A small network was shown many inputs. Here are its activations along a few directions, one row for each input.
In each table, some parts of the input vary, and every possible input appears once, in random order.
Descriptions start from the smaller parts, as in this example, which fits no table here: one of 6 places along a line, together with either a single point or one of 11 places along a line or (one of 3 separate values, together with one of 5 places around a ring).
Shared parts are said once, and a part with two or three values counts as separate values.
In the rows, 128 means zero.

Other details of the inputs shift rows strongly along three fixed directions, in all tables alike. That doesn't count.

Table:
x1: [106 151 144 148  69 138 136 166 133 116 121 133]
x2: [111 118 107  86 135 141 111 120 111  99 151 147]
x3: [164 137 136 226  99 153 164 146  79 148 144 136]
x4: [144  82 172 187 105 155 155 109 129 180 144 130]
x5: [ 81  77 133  13 157 128  93  85 171 108 142 146]
x6: [133 178 109 157 134 119 108 156  89 134  78 106]
x7: [156 203  63  82 182  95 133 158 161  84 106 126]
x8: [ 74 159 107  44 143 128  83 143 140 102 101 135]
x9: [171 139 127 186  87 137 114 145  90 144 119 109]
x10: [135  46 149  79 161 126 124  57 162 146 175 134]
x11: [114 136 116 115  98 134  85 148 111 114 100 124]
x12: [ 71 153 146 114  72 164 101 183 122 128 113 146]
x13: [168 147 116 173 124 133 151 139 129 134 118 126]
x14: [119  85 144 136  53 160  90 133 105 129 133 131]
x15: [148  74 151 147 186 105 132  72 126 170 134 104]
x16: [ 87 119 138 120  62 146 136 159 116  97 167 155]
x17: [161 112 135 131 159  97 177 101 160 133 156 118]
x18: [ 74  79 186 117  91 137 140 120 145 147 152 140]
x19: [139 151 137 159 172  93 172 117 144 139 122 114]
x20: [133 121 134 126 180 119 124  89 138 150 125 116]
x21: [ 80 157 134 105  90 152  97 167 139 116 121 143]
x22: [164  73 121 148 179 111 146  80 101 143 151 118]
x23: [178 176  96 165 144 126 136 131 111 128 100 115]
x24: [161 199  70 108 191  74 165 149 161  84  98 117]
Description of these inputs: one of 4 places along a line, together with either a single point or one of 5 places along a line.
Q: Changing only the place on the line of 4 turns x7 into x10. The same change can be made to x4. Which row results?
A: x5
Q: Which other rows does x3 become when the place on the line of 4 takes its other values? List them by row number.
A: x2, x16, x22
Q: Which other rows does x15 become when the place on the line of 5 takes its other values? List them by row number.
A: x6, x9, x11, x14
Q: Which other rows does x14 become when the place on the line of 4 takes its other values? List them by row number.
A: x13, x23, x24

Table:
x25: [172  90 128 177 157 130 133  90  92 155 133 112]
x26: [116 152 131 145 147 124 130 132 122 150 109 121]
x27: [173 140 115 182  84 139 132 146 106 133 125 117]
x28: [179  77 143 142 146 112 139  75 142 158 137 110]
x29: [137 102 137 139 193 109 173  91 125 152 144 130]
x30: [ 83  43 158  48 108 134 135  99 173 103 195 163]
x31: [157  96 137 177 162 117 168  99 101 151 151 126]
x32: [123 181 107 113 119 117 111 162 153 106  92 125]
x33: [130 173  76  34 186  94 105 132 181  85  90 124]
x34: [102 190 109  95 131 115 143 160 158  89 116 139]
x35: [150 103 158 183 156 121 144  93 112 181 117 108]
x36: [104 126 150 160  26 185  58 156  70 140 121 130]
x37: [146 158 108 113 174  97 174 134 156 106 131 125]
x38: [132 180  85 140 122 138 110 169  88  99 108 136]
x39: [ 87 115 162 142  28 186  59 156  91 146 118 133]
x40: [ 89 173 112  93 156 121 124 155 133 105 109 134]
x41: [ 85  34 151  38 100 144 111 100 168 108 198 161]
x42: [139 171 138 183 107 121 154 154 135 139 109 111]
Q: Changing only one part turns x41 into x38. The same change can be made to x32. Which row results?
A: x35
Q: Describe the family of inputs behind these rows.
A: one of 2 separate values, together with one of 9 places around a ring
